[135 121 101 157 116 101 130 118 153 122 163 148 121 164 110  82 117 127
 169 123 147  77 154] : K941
[165  87 120 166  90 115 153  90 156  83 164 157  90 159 127 121  97  87
 158  86 156 124 157] : K972
[130 166 147 149 169 110 138 101 153 104 156 151 109 152 117  92 109 104
 166 104 151  83 148] : K362
[119 115 109 124  72 157 120 132 121  79 133 129  82 126 115 163 101  71
 133  74 129 162 122] : K398
[175 134 176 161 134  86 183 130 167 147 149 169 134 167 170  98 125 135
 144 132 164  86 161] : K307
[126 171 155 121 169  85 131 176 127 175 116 122 174 116 149  96 164 170
 112 176 130  91 120] : K112
[133 176 176  98 134  86 183 130 167 147 149 169 134 167 170  98 125 135
 144 132 164  86 161] : K86
asked: [165  87 120 166  90 115 153  90 156  83 164 157  90 159 127 121  97  87
 158  86 156 124 157] : K972
count K398: [133] : 2
asked: [157 116 101 130 118 153 122 163 148 121 164 110] : K941
asked: [133 176 176  98 134  86 183 130 167 147 149 169 134 167 170  98 125 135
 144 132 164  86 161] : K86
start: [131 176] : K112, 6

[135 125 136 120 107 104 149 134  90 121 103 133 169 144] = K941
[124 102  89 111 100 142 107 118 123 185 141 139  96 133] = K985
[145 176 136 125 140 125 109 146 166 105 111 120 126 128] = K38
[154 146 109 107 100 145 112 138 124 150 107 139  96 141] = K972
[159 162 113 106 105 155 107 144 137 141 101 131 132 150] = K112
[ 89 144 156 137 140 111 148 136 122  89 111 122 160 124] = K939
[124 102  89 111 124 142 107 118 123 123 141 139 124 141] = K439
[ 96  91 144 151 151  97 152 111 115 114 155 125 127 105] = K542
[154 146 109 107 100 145 112 138 124 150 107 134 131 151] = K307
count K439: [124] : 3
asked: [140 125 109 146 166] : K38
count K939: [111] : 2
start: [136 125] : K38, 2
count K939: [122] : 2

[102 164 157 171 152 128 100 157 138 168  89 141 123 163 128 145 127 133
 106 131 144 151 126 104 106 119 135 112  92 121 147  96 116 155  94 105
  85 103]  K985
[156 124 129 117 133 115 108  84 182 170 132 107 112 126 102 136 161 103
  95 126 130 112 115 106  91  69 131 106 156 121 111 161 144 101 132 149
 130 116]  K307
[131 165 124 154 153 152 118 131  76 143  86 137 126 156 170 117  99 149
 124 111 151 123 154 134 101 157 131 148 132  85 127 115 130  97 114  98
  94  98]  K362
[118  77 134 139 128 150 125 173 115 144 106 140  86 115 107  93 129 128
 103 117  94 108 130  97  98 155 153 141 144 144 162 118 127 130 101 142
 103 126]  K38
[137  92 196 157 164 131 163 192 152 169 127 162 113 153 117 106 117 129
 114  89  91 136 107 111 104 172 142 142 148 121 141 106 110 118 141 147
 144  90]  K86
[156 124 129 117 133 115 108  84 182 170 132 107 112 126 102 136 161 103
  95 126 178 112 115 106  91  69 131 106 156 121 111 161 144 101 132 149
 130 116]  K542
[143 177 136 127 144 108  93 170 114 150 192  85 117 104 135 141 136 105
 136 144 116 132 143 180 115 173 108 135 133 150 139 114 119 137 148 119
 111 112]  K972
asked: [156 124 129 117 133 115 108  84 182 170 132 107 112 126 102 136 161 103
  95 126 130 112 115 106  91  69 131 106 156 121 111 161 144 101 132 149
 130 116] : K307
count K362: [124] : 2
count K972: [137] : 1
asked: [143 177 136 127 144 108  93 170 114 150 192  85 117 104 135 141 136 105
 136 144 116 132 143 180 115 173 108 135 133 150 139 114 119 137 148 119
 111 112] : K972
asked: [136 107] : K86

[148  60 125 107] -> K112
[ 93  85 104 110] -> K985
[141  71 127 111] -> K941
[75 91 94 94] -> K939
[107  76  76  76] -> K972
[ 94 127 125 121] -> K307
asked: [94 94] : K939
count K939: [94] : 2
count K972: [76] : 3

[140 146 133 148 152 102 129 147 124 147  97 172 108  77 121  69 123 117
 118  66 164 126  81 106 178 122 129 128 113 112 133 125  98  87 105 149
 145 136 131 174 127  91 161 109 123 166 104] -> K985
[127 115 143 101 109 165 176 175 127 131 138 101 118 157 157 186 164 122
 110 193 113  94 175 140 107 138 146  67 142 134 148 174 124 137 141 117
 131 121 141  89 127 168  99 125 132 111 184] -> K972
[106 139 120 141 120 132  84 106 112 118 153  98 178 160 118 123  96 159
 152 120 113 173 122 142 118 124 111 171 138 123 127  97 145 139 132 109
  90 130 107 127 125 127 143 134 138 119 100] -> K398
[106 141 119 138 120 135  87 107 116 114 154  95 173 166 118 124 100 158
 149 124 113 172 125 146 115 126 111 167 142 128 125 101 144 141 136 109
  91 132 107 122 185 130 142 135 137 116 103] -> K307
[127 147 118 160 149  93  87 127 125 127 113 159 137  97 103  66  95 137
 142  61 148 164  80 117 158 116 112 182 116 118 113  86 126 112 113 141
 121 138 114 169 126  86 162 126 125 149  76] -> K112
[157 186 164 122 110 195 113 102 120 111 148 119 173 143 102  99  83 155
 157  94 116 186 103 135 121 120 101 204 133 126 108  75 153 140 131 116
  94 133 102 140 125 107 153 139 132 122  74] -> K86
count K972: [184] : 1
start: [157 186 164 122 110 193 113] : K972, 14
asked: [118 123  96 159 152 120] : K398

[203 137 142 136 141 130 129] : K941
[202 142 142 202 202 156 202] : K398
[142 137 142 136 151 152 129] : K542
asked: [203 137 142 136 141 130 129] : K941
count K542: [129] : 1
count K398: [202] : 4
count K542: [151] : 1

[117 128 131 132 124 136 130 151 125 138 124 116 128 108 127 125 128 126
 117 127 125 123 140 107 117 131 126 125 128 126 130 132 132 128 140 135
 134 116] -> K362
[114 148 124  90 137 118 135 134 134 143 117 125 122 101 125 118 144 100
 134 136 113 140 138 149 111 149 116 148 104 155 138 141 133 162 143 140
 149  91] -> K38
[126 129 131 132 124 136 130 151 125 138 124 116 117 124 132 129 125 130
 132 125 115 133 162  90 126 126 139 104 172 126 140 149 123 113  71  96
 105 168] -> K112
[111 165 149  89 164  96 141 145 152 137 102 149 142 110 102 130 122  64
 153 137  86 159 143 148 119 154 132 151  69 196 120 145 102 184 144 126
 151  96] -> K439
[128 151 138  85 136 132 146 137 133 112 136 131 122 153 116 123 109  96
 135 133 116 126 132 126 125 129 128 124 115 148 135 147 111 152 130 131
 134 113] -> K939
[129 109 137 110 141  83 161 105 141 115  95 151 120  91 128 131 140 124
 149 153 136 130  91 162 143 142 127 145  95 123 114 110 117 129 169 150
 130  96] -> K542
[137 127 135 120 147 120 125 118 133 119 121 135 129 134 131 115 138 115
 119 128 124 122 116 130 140 119 153 125 131 125 125 126 126 124 129 118
 123 141] -> K985
[106 124 140 144 123 147 130 142 119 124 145 144 103 165 127 128 114 170
 157 106 115 119 136 114 118 114 176  81 162  88 111 147  95 120 100 100
  80 164] -> K307
[137 105 130 144  94 158 133 151 125 137 146  80  98 143 131 135 121 157
 116 129 139 110 145 114  84 130  99 117 158 120 173 134 145 128 132 162
 133  99] -> K398
[127 126 128 141 131 122 138 130 125 136 138 151 123 128 127 127 107 140
 128 108 126 125 117 125 124 123 141 113 129 116 121 130 117 117 139 123
 113 133] -> K972
[106 134 136 128 116 137 111 128 142 126 116 105 138 157 123 151 141 130
 140 144 134 144 166 106 137 140 112 140 144 154 118 122 116 137  93 144
 134 148] -> K86
asked: [111 165 149  89 164  96 141 145 152 137 102 149 142 110 102 130 122  64
 153 137  86 159 143 148 119 154 132 151  69 196 120 145 102 184 144 126
 151  96] : K439
start: [120 100 100  80] : K307, 33
start: [123 109  96 135 133 116 126 132] : K939, 15
asked: [128 151 138  85 136 132 146 137 133 112 136 131 122 153 116 123 109  96
 135 133 116 126 132 126 125 129 128 124 115 148 135 147 111 152 130 131
 134 113] : K939
count K86: [144] : 4
start: [125 129] : K939, 24
start: [123 128 127 127 107 140 128 108 126 125 117 125] : K972, 12

[131 131 131 142 115 120 125 106 140 129 117 126 139 123 123 123 137 124
 123 141 114 119 121 138 129 119 135 136 129 124 125 112 124 138 128 131
 123 137 116 139 118 130  88] : K112
[111 122 121 119 122 115 119 114 131 106 129 112 122 137 130 136 116 126
 147 127 145 112 135 117 122 125 122 150 121 128 142 133 131 159 145 132
 147 117 126 114 124 116 120] : K362
[107 139 144 138 136 105 117 117 139 125 127 115 119 132 131 123 128 124
 127 145 150 121 112 147 128 135 122 117 122 125 121 118 129 146 127 133
 134 112 105 128 130 120 124] : K38
[140 115 109 123 105 136 130 113 127 117 122 128 142 127 122 134 127 128
 144 123 149 130 121 145 139 124 129 129 116 117 143 130 126 138 141 128
 131 144 140 127 115 129  96] : K398
[148 128 124 145 105 133 132 106 138 135 112 135 151 117 118 122 144 125
 121 139 116 129 113 154 139 119 139 124 126 118 125 110 121 125 126 129
 113 153 124 148 112 138  73] : K542
[113 144 152 135 156 117 125 146 129 142 135 128 111 129 136 120 129 128
 108 135 101 125 136 107 114 132 127 127 143 141 110 125 130 116 112 129
 124 109 112 130 143 127 166] : K985
[149 137 138 150 122 136 135 124 136 152 116 144 144 114 121 115 149 127
 103 141  97 137 114 149 136 123 141 112 136 124 110 108 121 104 110 127
 103 148 120 154 123 143  99] : K86
[117 132 137 117 155 129 129 158 118 133 143 129 108 134 137 129 119 132
 124 119 129 134 139 107 119 139 120 121 134 138 123 142 133 115 121 125
 133 108 131 117 146 125 186] : K307
[150 121 118 118 132 155 142 155 112 140 134 146 131 123 127 130 129 134
 126 111 143 155 123 141 141 138 127  99 124 124 128 141 128  95 120 121
 118 140 152 129 134 139 156] : K941
[112 147 154 154 132 101 117 106 148 135 118 119 127 125 128 115 139 121
 107 156  85 105 129 118 114 117 136 147 142 135 110 102 125 142 119 135
 122 120  92 143 126 126  99] : K939
[138 114 108 119 108 137 130 117 125 115 124 127 139 129 123 136 124 128
 147 119 154 131 123 142 139 126 127 129 115 118 144 134 127 138 142 127
 134 141 143 123 117 128 105] : K439
start: [147 127 145 112 135 117 122 125 122 150 121 128] : K362, 18
asked: [131 131 131 142 115 120 125 106 140 129 117 126 139 123 123 123 137 124
 123 141 114 119 121 138 129 119 135 136 129 124 125 112 124 138 128 131
 123 137 116 139 118 130  88] : K112
asked: [107 139 144 138 136 105 117 117 139 125 127 115 119 132 131 123 128 124
 127 145 150 121 112 147 128 135 122 117 122 125 121 118 129 146 127 133
 134 112 105 128 130 120 124] : K38

[130 118 140 131 126  90 125 111 138 129 122 169 144 128 123 141 126 160
 119  90 125 135 116 122  99 128 126 144 140 108 162 138 139 159 114 144
 156 137 137 122 126 127] -> K941
[145 104 128 128 172 117 125 114  88 106 141 158  99 125 128 136 106  74
 122  94 121 115 102 112 113 119 138 122 143 179 134 114  82 120 144 102
 152 120 133  79 116 145] -> K542
[130 108 117 130 107 125 152 138 112 126 132 145 108 129 137 130 145 137
 116 133 113 169 105 115 118 137 118 132 121 134 125 129 172  69 118  96
 133 135 110 132 128 101] -> K972
[ 94 133 130 138 117 126 125 107 112 152 132 145 108 129 137 130 145 137
 116 132 113 138 105 115 118 137 118 132 121 134 125 129 172 140 132 100
 114 132 126 135 138 141] -> K939
[130 108 130 138 117 126 125 107 112 152 132 145 108 129 137 124 145 137
 116 133 113 169 105 115 118 137 118 132 131 134 125 129 172  69 118  96
 133 135 110 132 128 101] -> K86
asked: [130 108 130 138 117 126 125 107 112 152 132 145 108 129 137 124 145 137
 116 133 113 169 105 115 118 137 118 132 131 134 125 129 172  69 118  96
 133 135 110 132 128 101] : K86
start: [132 113 138 105 115 118 137 118 132 121 134] : K939, 19
asked: [ 94 133 130 138 117 126 125 107 112 152 132 145 108 129 137 130 145 137
 116 132 113 138 105 115 118 137 118 132 121 134 125 129 172 140 132 100
 114 132 126 135 138 141] : K939
asked: [130 108 117 130 107 125 152 138 112 126 132 145 108 129 137 130 145 137
 116 133 113 169 105 115 118 137 118 132 121 134 125 129 172  69 118  96
 133 135 110 132 128 101] : K972
count K939: [132] : 5

[105 131 111 104 143 113 147 128 134 121 139 124 115 134 136 136] : K362
[105 131 111 105 126 133 147 105 134 121 139 124 115 134 136 136] : K941
[117 137 134 113 115 145 151  75 130 112 147 101  75 148  86 147] : K972
asked: [105 131 111 104 143 113 147 128 134 121 139 124 115 134 136 136] : K362
start: [145 151  75 130 112 147 101  75 148  86] : K972, 5
count K941: [104] : 0

[196 153 198 153] : K307
[197 197 128 128] : K439
[107 106  77 128] : K38
[ 78 125  92 135] : K972
start: [196 153] : K307, 0
count K439: [197] : 2
asked: [197 197 128] : K439
count K307: [199] : 0
count K38: [128] : 1
count K439: [198] : 0

[127 111  95 178 134  93 150 110 143 129 153 192 124 176 106 161 124  93
 163 119 123 154  96] -> K941
[122 143 128 163 129 160 145 173 153 129 163 144  93 109 143 155 119 118
 175 107 150 102 142] -> K542
[123 154  99 122 134  93 146 108  93 128 122 154 122 176 103 154 123  92
 157 113 154 151 100] -> K307
[111 111 110 127 116 101 118 103 102 113 114 129 114 133 103 115 113 104
 116 105 127 122 113] -> K985
[140 147 137 144 135 164 146 170 160 139 158 136 122 111 156 155 135 141
 163 139 138 120 142] -> K972
[126 113 144 162 144 144 146 113 154 113 160 144 102 117 144 152 113 124
 169 113 149 109 148] -> K439
[162 146 134 185 135  91 150 109  90 129 155 197 121 181 103 163 124  89
 165 115 183 154  96] -> K112
[146 134 162 126 152 162 127 144 168 145 110 101 155 145 147  98 154 172
 100 130 119 135 202] -> K38
count K307: [122] : 3
asked: [111 111 110 127 116 101 118 103 102 113 114 129 114 133 103 115 113 104
 116 105 127 122 113] : K985
start: [170 160 139 158 136 122 111 156 155 135 141 163] : K972, 7
count K439: [144] : 5
start: [126 113 144 162] : K439, 0
asked: [146 134 162] : K38
asked: [146 108  93 128 122] : K307

[173 166 181 145 151] -> K972
[139 184  90 128 193] -> K307
[175 151 169 167 173] -> K362
[169 167 171  87  95] -> K542
[173 157 170 168 166] -> K939
[111  98 186  90  94] -> K38
[165 157 165 165 132] -> K86
[101  88 180  96  87] -> K398
[ 76 102  83 131  72] -> K941
[180 165 165 141 184] -> K439
[169 156 195 140 148] -> K985
asked: [169 167 173] : K362
asked: [141 184] : K439
count K86: [165] : 3
start: [157 165] : K86, 1
asked: [169 156 195 140 148] : K985
start: [169 167 171] : K542, 0

[110 126 122 129 100 156 124]  K38
[139 100 129 126 124 122 156]  K307
[153 146  76 132 118 134 106]  K112
[181 178  58 147 129 146  92]  K86
[106 139 180 133 149 133 134]  K398
start: [129 126 124 122 156] : K307, 2
start: [100 129 126 124 122 156] : K307, 1
asked: [139 100 129 126 124 122 156] : K307

[108 130 140  97  83  88 153 163 139 163 176  78 138] -> K362
[ 84 130 154 100  73 133 153 105  97 127 149  81 170] -> K972
[ 84  99 101 124  96 136 160 158 101 158 178  78 131] -> K939
[ 93 103 143 145 118 152 126 174 128 161 169  63 164] -> K112
[124  96 136 161 158 101 125 110 103 136 132 113  95] -> K398
asked: [140  97] : K362
asked: [124  96 136 160 158 101] : K939
asked: [ 84  99 101 124  96 136 160 158 101 158 178  78 131] : K939
asked: [ 84 130 154 100  73 133 153 105  97 127 149  81 170] : K972

[110  88 184 145  78 182  87 178  96  84 175  83 108] = K939
[128 152 157  84 138 158 149 162 151 145 159 151 130] = K542
[ 76 154  64 146 121  68 145  71 169 147  73 158  90] = K307
[148 167  63 118 181  63 169  63 158 171  69 174 150] = K86
[ 52 103  96 203  96  59  96  55 127 100  60 104  68] = K362
[ 81 108 101 158  88 107 106 103 120 103 108 107  92] = K439
[163 159 129  94 172 127 160 129 148 161 129 162 157] = K985
count K362: [96] : 3
start: [118 181  63 169  63] : K86, 3
asked: [163 159 129  94 172 127 160 129 148 161 129 162 157] : K985

[187 136 154 151 115 103 148 189]  K86
[172 136 154  91 115 153 194 101]  K542
[151 154 154 151 154  95 151 154]  K972
[175 136 154 151 115  95 148 187]  K38
start: [154  95 151 154] : K972, 4
asked: [175 136 154 151 115  95 148 187] : K38
asked: [187 136 154 151 115 103 148 189] : K86
asked: [172 136 154  91 115 153 194 101] : K542
count K972: [154] : 4
asked: [172 136 154  91 115 153 194] : K542
asked: [175 136 154 151] : K38

[156 157 133 122 152 109 120 110 125] : K439
[ 58  89 140  78  97 180  57 103 172] : K362
[ 83 112 112 100  85 112  64  76 180] : K972
[ 72 139 107 114  71 158  74  72 185] : K398
[142 130 159  88 174 121 102  65 183] : K307
[ 65  95 128  87  94 173  63 120 150] : K939
[120 121 143 106 123 134  94 131 143] : K941
[ 96 134 119 104  94 163  63  83 150] : K86
[142 139 119 115 151 111 118 129 108] : K112
[118  90 156  80 142 163  70 102 147] : K38
[ 90 161 106 105  87 129  65  75 184] : K985
[114 132 141 106 103 135  77 102 180] : K542
asked: [ 83 112 112 100  85 112  64  76 180] : K972
asked: [133 122 152 109 120 110 125] : K439
count K972: [112] : 3

[122 127 128 178  95 132 121  95  97 101 127 142 129 116 130 178 127 126
 119 126 178 120 117 125 179 178  76 135  96 178 118] : K542
[122 127 128 178  95 132 121  95  97 101 127 142 129 116 130 178 127 126
 119  91 178 120 117 119 179 178 177 135  96 178 118] : K362
[ 68 110  94 150 148 124  69 146 148  81 111 185 134  75 125 149 121 181
  73 163 149  70  74 104 147 149 154 121 136 151  74] : K398
[134 166 165 125 119 164 132 119 119 115 166  91 156 122 163 126 162  97
 126 111 126 129 124 165 128 126 122 167 121 124 124] : K112
[127 169 170 115  72 172 124  72  69  79 169 160 178 106 173 115 173 178
 115  88 114 120 111 168 116 115 120 169  65 112 110] : K985
[ 93 140 142 140 143 147  93 142 144  96 141 131 147  93 146  93 143 131
  92 145 140  92  93 136 140 140 139 147 140  93  92] : K941
asked: [122 127 128 178  95 132 121  95  97 101 127 142 129 116 130 178 127 126
 119 126 178 120 117 125 179 178  76 135  96 178 118] : K542
count K941: [93] : 6
count K362: [127] : 3

[101  97 137 156 102 145 149 149 100 152 118 154  98 100 158 152 161 102
 101 100] = K939
[161 160 183 100 108  92 160  94 111  97 102 153 154 111 150 156 103 109
 111 110] = K307
[ 93  90 133 156 105 145 148 150 116 152 113 153  88 116 157 151 160 118
 117  88] = K941
[ 97 137 156 105 145 149 121 151  90 153 178 123 125  90 125 122 149  90
  90  97] = K542
[107 106 160 126 110 117 167 120 118 122 110 169 100 118 171 168 131 119
 118 117] = K398
[170 170 131 141 103 138 114 141 101 141 113 111 170 102 110 112 139 102
 102 100] = K362
[ 93  90 133 156 105 145 148 150 116 152 113 153  88 116 157 151 160 118
 117 115] = K972
[163 161 165 131  84 121 152 125  91 128  95 148 155  91 147 150 133  91
  91  88] = K38
asked: [ 95 148] : K38
start: [ 97 137 156 102 145 149] : K939, 1

